Each row below holds a small network's activations on one record, seen along a few directions.
After each row come some of the record's fields: Pagos, Bepu, Bulur, Makek, Zeri, Rakog.
Not every record has every field; a missing one is left out.
The largest differences between rows may come from other fields.
Strong random noise was added to every row along 5 fixed directions; ignore it. To show where, here is one row again and again, with new noise each time:
[  37   41 -163 -114   59  -75   89  109  230   69 -113 -156  213 -222
  134  -21  185   87 -109  219]
[  14 -369  191 -443 -400 -354  278  126 -497 -441 -203 -671   57  260
  -91 -134  569  -71   51  474]
[ 138   -8  175  -42 -254 -147   51   66 -258 -125 -386  190   59  357
  -99  -86  185 -214  267 -106]
[-210  365  259 -127  334  -97  231 -141 -321 -236 -116  -35  265 -351
   33 -101 -347  707 -501 -113]
[-123  376  -28   50  371   25   77   -7  114   75  -83  160  307 -609
  198  -39 -274  534 -334 -116]
[ 125  310  223 -160  282  -16  180 -203 -138 -140 -228   63  172  485
 -103 -102 -360  286 -393 -250]
[ 104  285   17  138  109   30  -29   21   96  128 -293  459  179  -20
   54  -39 -151   41   57 -295]

[ 399 -201  -83   67 -173   88 -180  183  129  -87   97  -88   27  443
  216  -37  341 -518  145 -180]
Pagos=k1 Bepu=j1 Makek=d2
[-329  432 -103  -65 -112 -338  421 -195  858  343 -537  -16 -230  510
 -141  250  -24 -190 -329  144]
Pagos=k2 Bepu=j3 Bulur=b2
[-240  473   42   12   46 -268  251   51  200  101 -418  249  119 -141
 -234   41 -145   -7  -32  169]
Pagos=k2 Bepu=j3 Bulur=b2
[-198  402  153 -353  341 -279  350 -364   95  -31  -98 -200   98  310
 -357  135 -317  473 -567  312]
Pagos=k2 Bepu=j2 Zeri=h1 Rakog=w1
[  68   -6  531 -195   -3 -201  434   81 -934 -624 -194 -349  107  371
 -122 -286 -270  300 -171 -107]
Pagos=k2 Bepu=j2
[ -59  -77  265 -228 -143  -30  110  -95 -369 -485  129 -309   -6  144
 -268 -100  160  116 -226  261]
Pagos=k1 Bepu=j3 Bulur=b1
[-321  242  -11   62  103  -43  107 -200 -130    1  -58  108    4 -356
   22  139 -241  511 -247  -66]
Pagos=k2 Bepu=j2 Zeri=h2 Rakog=w2
[-222  150  128  149  -81   -7   81  -69  108   87   13  -62 -127  201
   -9  -24  -96   15 -159 -155]
Pagos=k1 Bepu=j3 Bulur=b2
[-406   35  437   35 -139  -39   58 -337 -648 -166   48 -249 -238  232
   68  -16 -282  312 -159 -455]
Pagos=k1 Bepu=j3 Bulur=b2 Zeri=h2 Rakog=w2
[  40  -52  -23  -94  371  255    9 -275 -162 -259  457 -402    0 -204
   97   49 -117  575 -569  -23]
Pagos=k2 Bepu=j1 Makek=d1 Zeri=h2 Rakog=w1
[ 308  185  -89  118  227   15   59  181  400   42  -50  169   44   67
  337  -24 -303  -71 -159 -277]
Bepu=j2
[-138  200  333 -106   94   19  -55 -227 -485 -241   94  258  103   42
 -339  -41 -214  199    1  -83]
Pagos=k1 Bepu=j3 Bulur=b1 Zeri=h1 Rakog=w1
[-145 -103 -150   91 -639 -173   44   -5  317  -22 -193  -96 -256  477
 -183  149  610 -683  338  218]
Pagos=k1 Bepu=j3 Bulur=b2
[ 287  -77  136  122   -9   75  -98   62  -41 -289    9 -103  -49  306
  132    1  112 -265 -152 -336]
Pagos=k1 Bepu=j1 Makek=d2
[-213 -203  -10   29   85   32  -45   42 -190  161  285 -253    6 -710
  210  -92   59  420   14   41]
Pagos=k2 Bepu=j1 Makek=d2 Zeri=h1 Rakog=w1
[  20  107 -503 -122  146  112  116   89  745  442 -124 -100   85 -139
  156   48    3 -132 -171  265]
Pagos=k2 Bepu=j3 Bulur=b1
[  18  154   36  313   46   67   -6  -16   44   99   -1  240 -154  104
  171  -30 -235  -99 -109 -628]
Pagos=k1 Bepu=j1 Makek=d2
[  93 -219 -138   11  198  179  -93   41  -16  190  199 -150  132 -262
  111 -138   63  196   43   91]
Pagos=k2 Bepu=j1 Makek=d2 Zeri=h2 Rakog=w1
[ 120  -83  -53  279  -31   19 -121  329  -36  -79   57  184  132 -499
  125  -95   -4  -42   74   -1]
Pagos=k1 Bepu=j2
[ -55  343  250   80  316   26   -3 -142 -291 -250  204  103   54 -237
  -25    9 -393  409 -487 -439]
Pagos=k1 Bepu=j1 Makek=d2
[-367  168   -9   54 -208 -185   95  -74   65  189 -281  182  -17 -463
 -123  114  227  -31  312  184]
Pagos=k2 Bepu=j3 Bulur=b1 Zeri=h2 Rakog=w2
[-155  -12 -224   29 -214  -19  -36 -199  378  179   66 -259 -146  121
  -20  241  279 -289   18  235]
Pagos=k1 Bepu=j3 Bulur=b2 Zeri=h2 Rakog=w2
[ 326 -570 -345  -74  170  375 -161  438  115  201  604 -733  128 -531
  667 -222    2    4  198   75]
Pagos=k1 Bepu=j3 Bulur=b2 Zeri=h1 Rakog=w2
[-163  129   18 -246  -61 -302  276 -192  124   53 -177    1   48  279
 -412  138  328  -71 -184  524]
Pagos=k2 Bepu=j1 Makek=d2 Zeri=h2 Rakog=w2
[ 113  537  154 -108  121 -295  105 -210  341 -149 -176  376  125  502
 -507  145  -91   -1 -433   62]
Pagos=k1 Bepu=j1 Makek=d1
[-154   73 -109 -395  213  -57  347  -56  -54  205 -118 -328  141   64
  -41 -144 -408  247 -130  227]
Pagos=k2 Bepu=j3 Bulur=b2
[ 622 -297  -75    4  278  494 -256  149 -285  284  128  330  289   56
  213 -284 -349   42  475 -349]
Pagos=k2 Bepu=j1 Makek=d2 Zeri=h2 Rakog=w1
[ 222 -826 -215  252  -43  479 -271  431 -218  125  463 -635 -179 -500
  805 -167  222 -126  434 -481]
Pagos=k2 Bepu=j1 Makek=d2 Zeri=h2 Rakog=w1
[-190  253   49  -36 -310 -233   24 -224  239 -107 -117   46  -62  209
 -392  244  458 -283 -187  460]
Pagos=k1 Bepu=j3 Bulur=b1
[ 497 -529   -1   58  178  446 -370  188 -266 -131  486 -119  -41   90
  307 -174   87 -114  123 -303]
Bepu=j1 Makek=d2 Zeri=h1 Rakog=w1
[ 128 -162  220  -20  134  298  -45   58 -515   -3  -11  235  102  -71
  192 -129 -506  186  235 -399]
Bepu=j3 Bulur=b2 Zeri=h1 Rakog=w2
[  31 -386  317 -163 -324 -198  174  142 -587 -468 -162 -335 -106  275
 -138  -11  265  -20  229  156]
Pagos=k2 Bepu=j2 Zeri=h1 Rakog=w1
[ 400 -286   46  210  121  524 -225  138 -338 -101  175  -63   -3  -61
  356 -286 -379  -54  250 -683]
Pagos=k1 Bepu=j3 Bulur=b1
[ 402  -31  120   97   87  234 -145   14 -163  147  -24  397   47  254
  -29 -240 -470  -64  208 -437]
Pagos=k1 Bepu=j3 Bulur=b1

Which values does each new row have?
[ -87  198 -290   31   14  -76  163   67  650  182 -133 -161 -195  129
  211  110    9 -230 -193  -74]
Pagos=k2 Bepu=j3 Bulur=b2
[  75  -10 -160   70 -567 -333  107  353  158   58 -451   41  -14  -34
   25  125  515 -486  372  263]
Pagos=k2 Bepu=j2
[  18 -213   53 -195 -238 -137 -119 -268 -139 -134  273 -177 -209  463
 -311  132  468 -182  -80  309]
Pagos=k1 Bepu=j1 Makek=d2 Zeri=h1 Rakog=w1
[ 368 -123  138 -143   96   68   98  313 -267 -176  -22 -295   40  230
  171 -243 -302  -62  131 -279]
Pagos=k2 Bepu=j3 Bulur=b2
[-271  -30   27   -9 -273 -226  163  232  -67   47 -171 -192 -120 -198
  -15  -94  138  -50  124  183]
Pagos=k2 Bepu=j3 Bulur=b2
[-522  207  305  -44   48 -285  261 -116 -323 -346 -102 -144  -36 -522
   96   22 -197  411 -284  -45]
Bepu=j3 Bulur=b2
[-135  -19  -83  -29 -225  -60   79 -232  251  103 -214  -97 -286  491
  -90  198  205 -299   59  118]
Pagos=k2 Bepu=j3 Bulur=b2 Zeri=h2 Rakog=w2
[  86 -142   -5 -277  -50  -79   78  213   20 -140   24 -486   92  187
   86  -67   68 -120 -160  242]
Pagos=k1 Bepu=j3 Bulur=b2
[ 560  -49  128  506  106  334 -275  240  -22 -239  127   65  -56  224
  431  -78 -187 -140 -100 -713]
Pagos=k1 Bepu=j2
[ 435  228 -189  239   19   88 -138  296  611  102 -112  474   73  268
  -19   59  -44 -474   62 -142]
Pagos=k1 Bepu=j2
[ 234 -244  -83   87   66  234 -115   60  116  -84  296 -317   52   -1
  275    8  106   49  -47  -15]
Pagos=k1 Bepu=j2 Zeri=h2 Rakog=w1
[-226  -66   84  101 -387 -274  114  177 -153  -83 -181  -39  -63 -100
  132   41  261 -151   58   47]
Pagos=k1 Bepu=j2
[-248   25  192  -44 -271 -237  102   80 -121 -312  -63 -325  -99 -345
   87  -79  243  113 -115   83]
Pagos=k1 Bepu=j3 Bulur=b1
[ 321   87  325  -73  133  188   96   80 -334 -144 -203  187 -113  613
  154 -154 -604   46  -41 -672]
Pagos=k2 Bepu=j3 Bulur=b2
[-155   60  174  -86 -268 -358  280  -24 -122    7 -309   27  -32   86
 -203  -82  249  -48  160  185]
Pagos=k2 Bepu=j1 Makek=d2
[-198  157  233  -10    4  -22 -179 -125 -330 -118   97  387   44 -142
 -208   13  -63   70  171 -116]
Pagos=k1 Bepu=j3 Bulur=b1 Zeri=h1 Rakog=w1
[-252  544  -58  532 -292 -246  133  115  651  607 -792  752 -188 -101
  113  190 -138 -443  474 -504]
Pagos=k2 Bepu=j3 Bulur=b2
